[ 47 110 192 152 156 184 205 143 107 154 109 167 194 175]
Find the entry just right of 167.
Answer: 194
The entry just right of the smallest entry is 110

Questions about the row below.
1) Read off the last entry.
2) Read off the 5th entry from the end.
-31	-13	39	14	-3	-47	50	-32
1) -32
2) 14

 37  -16   28  -22
  1  -13    5  -26
 -1  -13   32   -1
-12    6    2  -18
 -4   -7   -8    2
 -2  -15   11    7
 16   -8   30   26
 -5   -7  -22  -22
The entry directly above 11? -8
The smallest entry in the first column is -12
The bottom entry of the column that holds the largest entry? -5
The entry just right of 5? -26
The largest entry in the first row: 37
The third entry on the diagonal from the top-right corner? -13
The top entry of the column that holds the smallest entry is -22
The entry just right of the largest entry -> -16
The entry directly below 7 -> 26
The 2nd entry on the main diagonal? -13
The 3rd entry from the end, reading row by row is -7
The entry just left of the smallest entry? 5
The bottom entry of the column that holds the smallest entry? -22

 173.9   -53.0  -123.1   -91.4  -145.3
The 1st entry from the left? 173.9
The second entry from the left? -53.0
The median of all entries is -91.4

Questions about the grid below. Indices start at 1.
1) Give the entry in the bottom-left corner.
2) Give the entry in the top-left corner.
3) Give the entry in the bottom-right corner.
4) Give the entry in row 3 and column 1.
5) Give the entry in row 1 and column 3.
6) Give the entry at row 2, column 3.
7) Give the entry in row 2 and column 1.
8) Give the entry at row 1, column 2.
[[-50 -50 -54  -8  34 -15 -20   3]
 [-62 -47 -67  -7  39 -16 -21   4]
 [-48 -49 -53  -8  35 -17 -19   3]
 [ -9 -56  -6  -9  12  -4 -25  -1]
 [ 53 -58  53 -16 -14 -10  -9  -6]]
1) 53
2) -50
3) -6
4) -48
5) -54
6) -67
7) -62
8) -50
